A small network was shown many inputs. Here are its activations along a few directions, one row for each input.
Each table varies a few parts of the input and shows all the possible inputs, shuffled.
Descriptions start from the smaller parts, as in this example, which fits no table here: one of 4 places along a line, together with either a single point or one of 11 places around a ring or (one of 2 separate values, together with one of 8 places around a ring).
Shared parts are said once, and a part with two or three values counts as separate values.
In the rows, zero is written as 128.

Other details of the inputs shift rows strongly along three fixed directions, in all tables alike. That doesn't count.

Table:
row 1: [164 126 164  73 172 114 176 148 148  67 118 127 181 105]
row 2: [ 96 107  88 157  88 142 120 124 113 170 156 134 110 185]
row 3: [167  92 126 122  88  74 153 160 156  84 131  89 123 184]
row 4: [107 170 145 173 152 159  93 128 104 110 139 164 139  90]
row 5: [163 110 138  89 113  99 147 126 157 142  98  94 111 110]
row 6: [102 157 145 164 152 159 102 139 100 118 147 166 146  97]
row 7: [124 154 155  99 175 152 134 103 131 141 104 155 150  42]
row 8: [102 141 128 158 145 155 123 160  97 101 163 161 160 146]
row 9: [163 119 135  82 139 109 132 108 148 145  91  86  99  79]
row 10: [139 149 123 113 144 134  85  84 127 169  89 100  78  62]
row 11: [126 107 106 102 119 129 142 104 137 163 121 115 119 140]
row 12: [166 123 162 110 138  96 170 173 160  37 129 133 181 137]
row 13: [128 125 155 140 124 122 155 170 131  84 151 156 174 145]
row 14: [ 92 148 126 118 172 178 131 104 105 142 142 171 167 110]
row 15: [130 137 148 162 130 108 143 166 141  47 151 150 174 173]
row 16: [110 147  94 146 130 151  74  95  96 179 123 110  76 115]
row 17: [ 96 100  90 165  79 133 124 133 113 161 164 135 116 203]
row 18: [157 118 139  94 113 106 139 100 173 159  87 113 107  83]
row 19: [ 98 149 131 131 161 167 127 134  95 129 148 161 160 122]
row 20: [139 145 129 118 137 133  91  96 129 178  93 106  76  56]
row 21: [ 97 156 134 118 178 177 122 114  92 140 141 158 156  95]
row 22: [104 108 100 176  78 131 119 149 100 153 166 123 106 199]
row 23: [137 151 154 125 159 135 122 136 127  87 121 149 151  96]
row 24: [164 144 177  89 170 117 152 142 156  82  98 137 167  63]
row 25: [ 92 123 113 133 142 159 158 149 105 106 170 173 192 193]
row 26: [ 98 102  86 159  86 134 128 143 103 162 165 128 112 200]
row 27: [102 174 130 121 196 181  96  95  88 132 128 151 142  71]
row 28: [189 118 140 121  81  59  95  84 189 180  63  50  21  56]
row 29: [101 152 131 177 138 150 110 145 106  78 154 161 156 154]
row 30: [ 95 137 122 138 148 160 141 145  99 123 156 170 175 152]
row 31: [125 131 143 107 152 136 161 141 130 109 133 154 174 121]
row 32: [101 142  87 136 138 155  78  86  97 167 122 106  80 132]
row 33: [130 118 132 156  91 101 129 130 146 158 130 126 104 130]
row 34: [123 157 173 153 139 132 127 119 157 127 119 178 152  62]
row 35: [161 107 117  84 126  96 144 116 154 103 101  78 114 147]
row 36: [158  78 125 103  82  85 176 149 168 113 126 112 136 189]
row 37: [133 146 139 105 174 141 136 129 119  88 126 136 164 108]
row 38: [139 109 122 153  92 107 127 150 129 126 140 108 106 160]
row 39: [131 137 112  99 152 136 104  81 125 145 101  94  94 103]
row 40: [158  93 123  74 118  98 171 120 154 139 112  93 124 139]
row 41: [103 124  92 145 107 146 104 120  95 184 143 116  94 157]
row 42: [102 124 109 183  88 127 102 133 108 174 156 125  91 163]
row 43: [138 100  95 115 114 110 146 147 118 106 147  93 129 209]
row 44: [132 114 113 144 100 107 116 132 135 108 130 104 107 170]
row 45: [161  77 116 100  84  78 188 165 158 108 134 100 143 205]
row 46: [ 95 172 156 158 155 169  93 104 113 162 122 181 131  35]
row 47: [166  78 114  91 103  82 178 166 146  93 136  81 136 206]
row 48: [105 139  86 147 123 147  79  99 101 160 126 107  83 149]
row 49: [164 124 138 103 121  97 117 109 162 115  84  93  91 101]
row 50: [103 120  99 150 103 145 101 123  95 181 143 121  88 156]
row 51: [101 131  87 161 110 142  83 111 103 150 138 110  82 161]
row 52: [ 95 142 138 172 125 157 129 138 118 121 156 185 164 136]
row 53: [ 97 156 148 171 138 159 118 133 110 133 145 182 152  96]
row 54: [163 120 128  93 126  98 127 111 160 112  88  85 105 119]
row 55: [157 139 176  76 169 122 166 133 155  92 101 138 173  62]
row 56: [167 134 162 133 111  86 110 114 171 151  89  99  77  53]
row 57: [ 97 107  81 140 102 146 123 117 107 176 150 128 117 193]
row 58: [139 130 130 124 125 125 101 115 126 159 107 110  85  90]
row 59: [128 120 147 133 125 124 166 179 129  76 157 154 182 164]
row 60: [159 123 177  98 140 105 178 157 165  77 113 156 180 101]
Each input here is: one of 6 places along a line, together with one of 10 places along a line.
The inputs of row 21 and row 50 match in every part but the place on the line of 10. If row 14 is changed in the same way as row 21 into row 50, which row does it become? -> row 36
Which other rows does row 54 become when the place on the line of 6 takes its other values? List them by row number. -> row 5, row 10, row 24, row 30, row 57
Which other rows does row 26 become when the place on the line of 10 takes its other values? List them by row number. -> row 7, row 30, row 31, row 33, row 40, row 45, row 46, row 53, row 60

Table:
row 61: [112 122  77 134 121 126 111  63 140 232 122 114  83 101]
row 62: [134 149  99 159 141 133  63  91 131 144 113 119  76  56]
row 63: [148  97 103 119 137  77 144 122 124 165 153  71  95 175]
row 64: [117 136 121 130 133 132 101  79 100 213 134  69  59 108]
row 65: [145  52 104  82  82 131 131 155 114 156 124 119  87 167]
row 66: [ 54 187 141 204 147 209  98 112  95 152 167 219 173  77]
row 67: [102 150  92 140 148 148 143 169  85 104 160 155 192 235]
row 68: [ 61 155 105 149 176 201  83  88  69 148 155 192 144 150]
row 69: [133 100 148 147  82  82 140 150 125 134 146  74  82 167]
row 70: [144 136 144 116 161 108 139 109 119 149 136  98 119 109]
row 71: [118 145 123 168 104 136 101  81 147 199 114 145  93  58]
row 72: [151 150 122 141 130  99 101 146 147 141  97 134 115 118]
row 73: [101 127  99 180 114 159 127 171  95  46 189 145 175 210]
row 74: [137 173 174  82 161 130 140 129 146 111  69 128 151  72]
row 75: [153 103 126 155  92  75 129 139 127 150 152  80  82 168]
row 76: [123 157 110 154  92 136  65 112 120 199  90 105  61 114]
row 77: [137 133 204 106 135 126 129 122 169  74  83 162 134  65]
row 78: [141 102  80 109 102 124 131 108 129 117 130  60 102 172]
row 79: [170 128 201 126 132  81 170 167 159  67 138 117 159 110]
row 80: [187  93 143  69 135 125 175 192 140  44 121 123 174  88]
row 81: [146 117 188 121  97  95 196 156 192  70 116 148 179 104]
row 82: [168 172 168 124 143 107 117 143 161 110  75 148 143  67]
row 83: [159 135 187 111 147 115 125 116 174  81  89 170 143  68]
row 84: [139  84 125 128  71 107 120 126 152 123 120 113  89 189]
row 85: [131 128 118 117 126 124 156  90 155 164 121 130 141 105]
row 86: [120 155  95 116 117 144  84  91 113 212  87  87  71 125]
row 87: [117  83 120  87  95 117 140 105 137 131 111  96  92 192]
row 88: [ 82 126 103 180 109 161 124 169  85  50 183 141 158 207]
row 89: [126  98  88 105  99 122 135 111 124 111 124  57  94 171]
row 90: [168 103 160  65 170  89 174 132 183  58 107 152 180 135]
row 91: [123 145 178  93 144 132 176 102 170 119  98 144 168  50]
row 92: [183 121 187 126 156  57 169 172 169  67 139 130 164 106]
row 93: [ 61 160 126 159 165 234 114 146  59 173 170 232 186  50]
row 94: [151 143 167 138 146 103 151 124 190 114 112 177 167  42]
row 95: [159 102  89 146  85 100 117 128 141 102 132  82  92 162]
row 96: [ 75 128 138 148 153 147 168 169  66  89 202 133 180 222]
row 97: [129  86 108  93  98 121 131 100 139 142 119  98  97 196]
row 98: [126 173 102 117 170 136  80  92 121 198  86 126  98  81]
row 99: [159  95  97  91  88 123 136 192 106 164 112 106 106 162]
row 100: [ 45 189 126 169 176 223 110  88  83 167 164 206 184  82]
row 101: [164 152 145  91 180 130 142 105 153  65 101 121 166  57]
row 102: [127 147  83 122 168 145  77  66 121 161 109 101  85  63]
row 103: [154  73 118 107  98 109 148 176  92 173 156  82  86 147]
row 104: [ 99 104 110 166 132 134 124 164 111  78 178 192 166 229]
row 105: [ 82 146 120 173 106 149 126 193  85  92 156 159 167 228]
What do these inputs look like to the network? -> one of 5 separate values, together with either a single point or (one of 2 separate values, together with one of 4 places along a line)
The inputs of row 98 and row 61 match in every part but the choice among 5 separate values. If row 82 is changed in the same way as row 98 into row 61, which row does it become? -> row 71
The inputs of row 105 and row 81 match in every part but the choice among 5 separate values. If row 74 is changed in the same way as row 105 into row 81, which row does it become? -> row 91
Which other rows does row 76 become when the choice among 2 separate values takes its other values? List them by row number. -> row 86

Table:
row 106: [105 164 118 141 172 176  71  84  95 124 118 142 104  62]
row 107: [114 156 185 201 111 126 124 148 153  92 146 202 166  86]
row 108: [202 114 195  50 130  77 175 119 208  62  67  93 145  55]
row 109: [136 106 131 111 135 136 162 166 103  98 155 131 153 135]
row 110: [135 133 144 117 150 131 137 166 106  98 129 148 151 141]
row 111: [128 103  95 133 113 105 125 125 100 168 146  79  78 183]
row 112: [128 129 119 129 123 123 137 132 154  91 122 167 169 169]
row 113: [136 136 146 119 145 138 140 162 117 104 130 150 157 145]
row 114: [ 98 125 120 126 126 158 107 103 111 162 134 127  93 114]
row 115: [129 106 112 125 107  93 173 142 139 101 147 108 154 211]
row 116: [117 161 105 147 168 141  74  98 100 141 128 105 102 102]
row 117: [112 132 108 131 115 147 113 129 105 193 123 144 110 108]
row 118: [123 137 124 142 153 124 142 118 152  91 135 150 172 149]
row 119: [122 139 113 139 139 144 120 118  97 189 146 115 106 107]
row 120: [111 121 137 126 132 148 151 125 140  89 130 151 168 140]
row 121: [147  81 114 109 100 121 178 171 119 106 162 107 146 188]
row 122: [119 129 157 114 150 150 140 135 118  94 144 153 164 118]
row 123: [116 128 148 129 141 122 162 124 142 120 145 162 174 145]
row 124: [127  94 105 124 100 117 154 120 156  80 141 137 156 196]
row 125: [105 104 106 129  99 151 129 103 120 187 140 139 111 119]
row 126: [126  93  61 143  74 111 107 114 142 164 117  98  82 216]
row 127: [107 149  96 149 138 132  97  82 123 155 126 125 106 124]
row 128: [ 85 162 131 137 149 180  93  79 106 150 114 154 118  62]
row 129: [108 136 116 139 126 160 109 122 116 199 117 157 118  92]
row 130: [140 131 163 190 102  99 128 186 126  72 155 144 132 137]
row 131: [155  72 103 113  86  77 189 174 132 128 173  85 145 232]
row 132: [134 146 139 123 142 140 136 154 120  92 122 143 160 148]
row 133: [108 141 106 132 115 142  99 118 119 162 114 123  96 142]
row 134: [142 132 138 118 139 140 151 175 112 119 138 151 164 131]
row 135: [103 171 142 140 187 159  83 107  83 163 132 129 112  61]
row 136: [202 134 154  72 123  76 110  92 203 130  41  86  84  44]
row 137: [182 130 158  70 134  97 119  71 207 116  52  88  80  15]
row 138: [128 115 141 112 134 144 156 152 115 109 155 145 167 123]
row 139: [100 155 124 142 151 154 115 103 102 194 137 149 123  69]
row 140: [109 147 143 205  87 123  83 135 131 152 144 140  78 100]
row 141: [108 151 117 141 138 138 100  93 110 167 132 112 107 124]
row 142: [105 130 117 139 122 150 103 112 122 184 112 147 106 124]
row 143: [207  80 159 134  22  16 143 132 222 141  77  55  41  99]
row 144: [178 101 171  69 115  95 146  81 204 150  54  93  85  28]
row 145: [196 132 158  73 138 101 117  74 194 113  51  79  79  16]
row 146: [115 134  97 135 143 153  75 102  99 125 127 100  91 114]
row 147: [119 142  97 145 136 127  93  90 121 151 135 108 103 142]
row 148: [120 166 153 130 187 140 126 141 104  85 138 133 171 104]
row 149: [126 118 146 112 153 141 137 155 103  82 146 125 152 130]
row 150: [107 123 114 133 105 139 110 108 126 185 117 148 107 141]
row 151: [ 93 171 132 146 152 175  86  95 120 168  97 169 125  73]
row 152: [120 136 112 135 148 137 107 131  84 181 147 101 104 102]
row 153: [125 152  98 142 135 150  79 108 113 147 111 125  96 128]
row 154: [118 137 139 125 125 134 144 135 144 106 119 170 173 151]
row 155: [141 129 137 114 147 133 139 188  99 110 140 137 162 126]
row 156: [140 144 122 127 154 129 120 152 119  72 122 144 152 147]
row 157: [217 142 186  70 165  66 166 113 214  60  66  96 147  46]
row 158: [206  54 111  69  57  45 155  86 230 129  59  34  57 133]
row 159: [116 141 107 140 139 129 107 107  98 155 132  98  94 137]
row 160: [115 143 152 135 166 145 161 139 131 130 146 174 189  93]
row 161: [116 143 122 140 145 142 109 105 102 175 137 114  99 121]
row 162: [113 117 144 115 134 141 155 135 125  96 141 153 162 134]
row 163: [125 122 138 120 122 135 159 156 136 133 135 178 178 133]
row 164: [116 147 140 127 152 125 151 134 135  97 142 137 164 146]
row 165: [140 144 123 125 157 129 110 159 116  70 124 132 156 145]
row 166: [140 137 119 133 159 111 138 138 123  72 143 122 154 161]
row 167: [120  99  75 130  67 109 119 125 122 171 119  91  82 211]
row 168: [137  95 107 197  48  82  91 168 113 145 156  70  51 185]
row 169: [109 120 107 140 114 131 134 103 123 202 144 135 117 126]
row 170: [109 134 110 132 133 156  97 102  93 141 125 110  90 114]
row 171: [ 96 117 120 132 113 156 113  85 122 173 129 145 106 116]
row 172: [102 141 121 137 141 138 111 103 114 178 139 122  99 120]
row 173: [120 118 125 131 117 109 166 124 148 110 144 137 167 186]
row 174: [124 147 126 133 158 122 137 127 143  83 143 140 162 148]
row 175: [100 142 111 150 133 142 111  86 127 174 123 125 112 125]
row 176: [123 103  99 132 102 107 124 115 114 179 149  85  89 188]
row 177: [118 161 159 119 167 160 140 163 119 119 132 188 181  77]
row 178: [110  99  88 125  85 130 121 110 123 151 136  86  80 184]
row 179: [133 126 109 124 123 117 134 153 144  83 130 136 148 188]
row 180: [117 149 111 133 137 147  79 128  91 152 112 108  96 121]
row 181: [117 144 121 130 131 156  98 128  99 191 126 144 113  91]
row 182: [115 137 129 126 148 146 132 117 135  70 130 159 167 121]
row 183: [144 120 131 115 136 125 154 185 104 111 140 142 157 144]
row 184: [155  80 132 182  35  59 150 193 152  88 170 100 116 231]
row 185: [121 142 147 124 159 134 161 151 125 124 155 154 172 110]
row 186: [118 129 100 132 102 132  97 118 112 166 119 108  94 164]
row 187: [103 149 126 131 137 155  94 117 111 176 117 146 100 104]
row 188: [205 113 158  70 130  65 155 113 173 164  75  63  78  33]
row 189: [126  90  79 127  78 127 122 115 112 150 138  67  73 203]
row 190: [127 123 163 200  86 105 138 169 158  89 150 164 149 140]
row 191: [129 124 144 112 157 151 143 165  96  97 151 135 163  98]
row 192: [121 131 143 119 134 131 146 154 126 109 126 164 164 143]
row 193: [126 118 145 114 150 141 146 148 105  84 144 137 149 133]
row 194: [130 154 144 122 158 140 128 155 109  86 118 150 158 127]
row 195: [112 137 152 115 156 163 152 147 119 107 149 169 172  86]
row 196: [140  82 105 110 100 106 154 166 116  73 151  74 132 219]
row 197: [123 104 130 113 119 136 171 153 123 110 151 147 167 137]
row 198: [196 128 205  61 152  62 188 119 211  91  70 114 153  37]
row 199: [132  70 111 116  90 120 185 161 140 117 156 125 156 190]
row 200: [141  80  80 119  79  98 113 157 101 166 133  60  67 220]
row 201: [114 113 134 120 115 136 158 121 144  91 136 152 168 158]
row 202: [106 174 128 147 164 161  94  90 100 162 125 127 111  88]
row 203: [130 134 149 117 140 132 137 157 121 107 132 154 163 145]
row 204: [125 131 154 116 154 156 144 139 114  90 142 148 158 118]
row 205: [101 165 123 140 162 178  70  75 110 134 120 149 115  66]
row 206: [111 147  95 142 124 142  84 100 122 153 107 139 103 126]
row 207: [117 127 146 133 149 126 160 133 140 117 142 153 171 143]
row 208: [116 115  80 148 101 111 114  81 143 164 134 111 100 180]
row 209: [135 154 179 195 117 122 120 172 132  80 150 163 144 104]
What do these inputs look like to the network? -> one of 8 places along a line, together with either a single point or (one of 3 separate values, together with one of 4 places along a line)
The inputs of row 133 and row 180 match in every part but the place on the line of 8. If row 172 is changed in the same way as row 133 into row 180, which row does it become? -> row 135
The inputs of row 197 and row 109 match in every part but the place on the line of 8. If row 143 is changed in the same way as row 197 into row 109, which row does it become? -> row 130
Which other rows does row 146 become when the choice among 3 separate values takes its other values? List them by row number. -> row 116, row 165
Which other rows agree with row 138 in the place on the line of 8? List them by row number. -> row 108, row 122, row 131, row 136, row 141, row 147, row 176, row 181, row 184, row 186, row 203, row 205
Which other rows does row 160 become when the place on the line of 4 takes its other values? List them by row number. -> row 118, row 175, row 207
Which other rows does row 137 become when the choice among 3 separate values takes its other values? List them by row number. -> row 174, row 179
